These are the activations of a small network on made-up records, seen along a few directions, one row for each record.
After each row come some of the record's fields: J, D, U, V, N, Y.
Not every record has every field; a missing one is written absent.
Other fields move the rows too, some of them a lot.
In the rows, zero is written as 500.
Random noise pushes rows far along 9 fixed directions. That doesn't count. These rows show it; they differ only by the noise:
[556 485 605 297 472 681 596 600 647 395 716 526 513 469 353 226 336 650
 545 542 481 476 461 663 611]
[577 663 678 616 341 315 623 120 201 263 413 524 613 492 738 350 611 334
 570 366 666 589 609 693 612]
[445 584 267 416 591 449 315 536 399 615 661 536 591 630 370 575 623 480
 244 535 545 551 644 712 497]
[499 415 534 414 445 572 375 512 541 448 521 609 326 585 438 531 409 516
 415 620 551 415 559 387 512]
[493 569 594 694 583 637 439 482 624 427 504 236 558 689 269 396 637 744
 442 464 343 425 389 484 293]
[757 279 461 400 425 370 750 555 322 180 296 648 354 490 494 420 469 648
 900 643 857 677 281 572 451]
[521 495 611 703 591 409 603 491 406 374 654 532 365 566 414 281 570 611
 568 567 701 633 469 699 245]
[551 302 885 326 257 191 682 578 495 468 276 424 359 594 785 807 603 498
 600 444 652 427 447 306 583]
[566 508 317 570 594 388 467 591 422 500 468 456 657 696 468 521 658 522
 394 386 384 311 383 597 459]
[607 616 495 403 387 465 629 388 339 260 386 599 749 461 607 292 461 444
 677 402 534 379 389 597 621]
[674 515 216 544 497 568 344 318 379 378 395 492 615 678 451 488 565 439
 320 408 339 371 535 601 724]

[631 368 374 580 424 409 479 373 374 453 371 593 349 564 565 614 524 402
 480 430 486 526 573 414 678]  <J:absent D:d2 U:u1 V:v1 N:n2 Y:absent>
[550 320 333 589 583 436 379 560 453 526 598 644 221 620 361 590 527 487
 380 560 502 504 555 579 411]  <J:j3 D:d1 U:u4 V:v2 N:n2 Y:y1>
[465 497 628 365 495 262 641 671 492 691 523 306 565 564 550 752 717 580
 489 475 626 678 513 660 524]  <J:j1 D:d1 U:u1 V:v3 N:n1 Y:y1>
[507 331 317 451 662 599 235 700 703 689 601 394 295 664 275 689 540 684
 237 764 470 506 548 458 336]  <J:j5 D:d2 U:u2 V:v4 N:n2 Y:y3>
[499 483 312 147 456 535 519 657 475 584 585 609 613 399 390 531 431 522
 537 570 588 644 469 607 644]  <J:j4 D:d1 U:u2 V:v1 N:n1 Y:y5>
[606 335 530 574 554 421 543 656 508 392 359 571 530 551 697 487 489 483
 595 531 487 178 319 408 390]  <J:j3 D:d1 U:u1 V:v1 N:n2 Y:y3>
[516 619 426 731 480 142 450 313 227 682 328 245 643 683 663 855 947 363
 270 274 470 634 626 589 557]  <J:j1 D:d1 U:u1 V:v1 N:n1 Y:y5>
[297 643 640 321 382 651 431 494 544 463 519 708 492 293 399 422 298 525
 699 659 664 544 539 232 366]  <J:absent D:d1 U:u1 V:v1 N:n2 Y:absent>
[561 529  91 284 557 831 201 447 528 482 293 530 654 467 345 578 436 536
 452 752 558 549 576 497 602]  <J:j2 D:d1 U:u3 V:v4 N:n2 Y:y5>
[260 678 452 344 583 476 448 670 543 746 562 421 672 484 457 631 595 514
 458 539 595 608 514 486 365]  <J:absent D:d2 U:u4 V:v3 N:n1 Y:absent>
[529 318 615 313 456 362 550 638 541 571 481 527 383 509 708 695 488 453
 495 681 769 626 582 566 519]  <J:j3 D:d2 U:u2 V:v4 N:n1 Y:y3>
[400 556 572 855 611 682 249 326 537 440 481 488 394 595 517 397 488 452
 349 627 438 338 610 366 216]  <J:j3 D:d2 U:u3 V:v4 N:n2 Y:y3>
[387 633 538 860 513 309 425 348 382 636 538 484 479 622 618 584 654 306
 252 353 423 381 612 470 408]  <J:j1 D:d1 U:u2 V:v4 N:n1 Y:y1>
[448 382 671 684 502 311 437 438 451 643 703 623 191 570 676 600 535 298
 255 454 506 462 736 514 564]  <J:absent D:d1 U:u1 V:v1 N:n2 Y:absent>
[525 546 354 512 533 686 422 436 534 446 511 429 538 521 375 465 482 599
 473 556 467 567 566 517 470]  <J:j4 D:d2 U:u3 V:v4 N:n2 Y:y2>
[568 440 874 416 211 661 434 176 647 334 373 209 335 508 585 626 451 565
 433 511 413 582 757 381 766]  <J:j3 D:d2 U:u3 V:v4 N:n2 Y:y2>
[194 765 656 580 442 685 296 251 503 508 629 454 486 454 322 459 452 486
 383 570 510 622 733 371 375]  <J:j4 D:d2 U:u4 V:v3 N:n1 Y:y4>
[465 602 364 339 495 702 360 494 628 620 577 435 642 447 381 488 440 502
 345 572 392 479 603 562 655]  <J:j5 D:d1 U:u2 V:v4 N:n2 Y:y5>
[554 475 456 626 485 620 438 409 498 449 504 600 457 532 511 415 423 409
 421 427 303 366 526 354 569]  <J:j4 D:d2 U:u1 V:v1 N:n2 Y:y3>
[396 557 670 543 579 482 571 672 606 555 755 419 575 495 423 347 481 616
 464 459 411 473 480 618 342]  <J:j3 D:d2 U:u1 V:v1 N:n1 Y:y2>
[429 510 634 493 572 490 475 609 704 631 574 234 617 552 539 557 603 542
 369 504 389 371 464 554 445]  <J:j2 D:d1 U:u2 V:v2 N:n2 Y:y3>
[587 401 575 619 408 361 668 419 351 426 398 491 341 449 525 541 546 539
 689 503 765 730 451 453 474]  <J:j1 D:absent U:u2 V:v1 N:n1 Y:y1>
[371 621 512 350 469 578 426 486 523 649 509 491 589 441 549 598 463 391
 379 445 492 524 609 298 604]  <J:j1 D:d2 U:u4 V:v1 N:n1 Y:y2>
[565 350 635 432 487 559 611 509 604 482 823 553 194 393 336 323 395 647
 460 582 643 846 686 790 637]  <J:j2 D:d1 U:u3 V:v4 N:n2 Y:y1>
[532 499 459 649 533 352 670 581 501 497 218 257 613 613 570 678 703 542
 668 385 469 483 281 375 298]  <J:j4 D:d2 U:u4 V:v2 N:n2 Y:y2>
[495 452 543 578 557 389 520 569 581 710 626 286 504 611 521 646 683 504
 302 342 381 533 527 630 603]  <J:absent D:absent U:u2 V:v1 N:n1 Y:absent>
[446 711 583 559 462 403 481 379 411 447 459 469 681 503 657 511 606 308
 461 418 521 453 592 538 486]  <J:j3 D:d1 U:u4 V:v2 N:n2 Y:y2>
[463 546 456 436 669 680 618 838 784 642 809 402 626 473 292 264 432 727
 494 403 290 425 325 670 471]  <J:absent D:d1 U:u3 V:v4 N:n1 Y:absent>
[500 603 671 444 382 665 478 267 547 397 415 379 551 439 451 428 477 596
 633 538 519 666 575 492 546]  <J:absent D:d2 U:u1 V:v4 N:n2 Y:absent>
[401 696 273 676 618 544 400 501 394 530 300 471 722 567 436 516 597 467
 531 478 443 340 332 351 307]  <J:j1 D:d1 U:u4 V:v3 N:n1 Y:y1>
[348 574 878 670 560 340 628 501 499 521 766 430 373 451 436 400 626 655
 594 566 715 776 562 681 147]  <J:absent D:d1 U:u1 V:v4 N:n2 Y:absent>
[510 603 390 449 527 546 577 512 396 390 389 597 657 410 499 355 444 535
 710 561 544 489 314 498 381]  <J:j1 D:d2 U:u3 V:v4 N:n1 Y:y3>
[623 313 750 619 436 289 584 482 553 503 399 457 266 629 851 654 536 377
 379 360 370 212 494 353 574]  <J:j5 D:d2 U:u3 V:v4 N:n2 Y:y2>
[543 399 508 734 671 670 477 523 567 252 528 716 253 509 427 188 339 550
 676 858 732 485 397 469  95]  <J:j3 D:d2 U:u2 V:v2 N:n2 Y:y3>
[458 406 747 311 325 557 495 384 558 500 610 619 224 360 498 523 327 451
 485 610 727 758 719 478 691]  <J:j2 D:d1 U:u2 V:v1 N:n1 Y:y1>
[601 494 581 359 392 434 771 626 469 385 375 570 675 370 620 426 445 524
 813 397 503 440 273 455 509]  <J:j4 D:d1 U:u1 V:v4 N:n2 Y:y3>
[466 326 524 619 566 455 528 740 594 502 449 689 321 533 584 486 385 496
 595 528 409 128 270 215 318]  <J:absent D:d1 U:u3 V:v4 N:n2 Y:absent>
[365 691 524 254 385 537 430 392 433 546 618 602 595 347 459 494 429 466
 531 581 659 730 722 572 541]  <J:absent D:d2 U:u1 V:v4 N:n2 Y:absent>
[473 478 680 827 520 400 605 349 429 408 649 640 280 473 599 336 444 414
 461 456 525 454 583 510 418]  <J:j1 D:d1 U:u3 V:v4 N:n2 Y:y4>
[463 390 562 695 597 236 655 625 406 484 564 679 271 489 458 467 514 558
 631 531 699 582 396 461 122]  <J:j5 D:d2 U:u2 V:v4 N:n2 Y:y4>
[401 592 376 452 449 483 301 356 325 397 260 654 548 474 518 624 515 471
 609 669 684 502 519 291 311]  <J:absent D:d2 U:u3 V:v4 N:n2 Y:absent>
[343 508 125 396 679 517 206 670 504 735 649 626 474 594 289 700 545 512
 265 647 486 502 600 524 359]  <J:absent D:d2 U:u3 V:v4 N:n2 Y:absent>
[621 431 405 600 484 587 396 296 474 369 456 537 386 573 440 468 467 476
 475 533 438 483 551 510 546]  <J:absent D:d2 U:u2 V:v2 N:n2 Y:absent>

Here are new rows. What are their fields?
[736 289 342 638 595 523 737 598 379 312 684 804 292 419 493  87 290 492
 661 492 520 497 334 757 595]  <J:j4 D:d1 U:u3 V:v1 N:n1 Y:y5>
[476 641 346 558 580 526 534 509 434 433 515 602 754 459 529 268 459 458
 575 393 342 276 361 565 458]  <J:absent D:d2 U:u3 V:v4 N:n2 Y:absent>
[546 404 790 483 439 442 699 553 518 364 472 662 394 367 672 283 308 464
 808 637 670 355 382 415 372]  <J:j5 D:d2 U:u2 V:v2 N:n2 Y:y5>
[553 490 474 516 348 561 406 252 444 414 171 455 443 533 611 691 511 389
 532 442 455 494 525 244 703]  <J:absent D:d1 U:u4 V:v3 N:n1 Y:absent>
[448 453 303 528 542 256 438 661 409 724 433 482 534 632 542 830 695 441
 322 415 418 351 495 439 474]  <J:j1 D:d1 U:u3 V:v4 N:n2 Y:y1>
[427 604 441 546 535 562 490 449 408 423 542 650 547 441 456 303 410 493
 569 586 545 417 495 533 379]  <J:j1 D:d2 U:u3 V:v4 N:n2 Y:y1>
[639 452 393 600 592 563 551 541 534 391 597 450 613 590 384 254 517 633
 448 334 218 320 362 724 557]  <J:j3 D:d2 U:u3 V:v4 N:n2 Y:y1>
[419 459 490 582 594 580 335 510 523 474 774 670 323 497 412 385 376 486
 318 648 483 433 649 597 394]  <J:j3 D:d1 U:u3 V:v4 N:n2 Y:y2>
[558 375 391 564 465 379 431 502 402 578 477 545 364 603 498 690 611 437
 358 436 430 518 564 440 578]  <J:j4 D:d1 U:u1 V:v1 N:n2 Y:y5>
[492 608 281 376 594 575 399 534 493 663 571 403 752 529 419 552 586 442
 320 417 382 426 585 657 623]  <J:j1 D:d1 U:u4 V:v2 N:n2 Y:y1>
[557 548 243 703 622 396 380 409 295 437 392 603 596 542 629 458 554 330
 481 566 584 411 455 587 401]  <J:j2 D:d1 U:u2 V:v1 N:n1 Y:y3>
[541 410 351 599 637 575 322 555 549 542 598 518 360 623 328 547 519 597
 378 598 443 488 531 541 385]  <J:absent D:d1 U:u1 V:v4 N:n2 Y:absent>
[244 736 698 653 596 464 480 546 521 580 729 671 569 398 481 292 434 447
 477 547 560 391 573 496 165]  <J:j5 D:d1 U:u1 V:v4 N:n2 Y:y1>
[552 274 734  22 329 548 666 703 674 488 473 703 380 293 730 481 189 466
 716 743 788 478 513 456 678]  <J:j2 D:d2 U:u2 V:v4 N:n2 Y:y5>
[602 444 534 499 423 348 672 460 420 482 319 412 608 513 706 555 604 423
 602 303 436 436 406 489 684]  <J:absent D:d2 U:u4 V:v1 N:n2 Y:absent>
[393 468 703 772 499 581 431 390 520 438 533 690 164 450 524 381 356 425
 564 645 664 483 517 240 266]  <J:absent D:absent U:u2 V:v1 N:n1 Y:absent>
[434 490 631 388 467 431 619 734 668 573 448 244 605 562 346 614 658 775
 571 384 354 493 328 457 348]  <J:j3 D:d2 U:u3 V:v4 N:n2 Y:y1>
[513 587 657 805 505 548 465 154 490 424 518 268 504 586 437 479 653 543
 349 395 395 601 636 583 485]  <J:j1 D:d1 U:u2 V:v4 N:n2 Y:y4>
[622 303 625 610 433 570 603 493 566 376 437 580 258 512 539 403 321 504
 605 517 474 351 383 331 580]  <J:j1 D:d1 U:u2 V:v1 N:n1 Y:y1>
[486 600 445 485 540 243 562 616 425 606 425 463 862 575 729 603 709 385
 454 236 330 194 384 539 586]  <J:absent D:d1 U:u1 V:v1 N:n2 Y:absent>
[480 369 610 554 578 348 524 667 577 531 506 583 342 556 589 556 489 503
 506 571 541 267 384 323 195]  <J:j5 D:d2 U:u2 V:v2 N:n2 Y:y2>
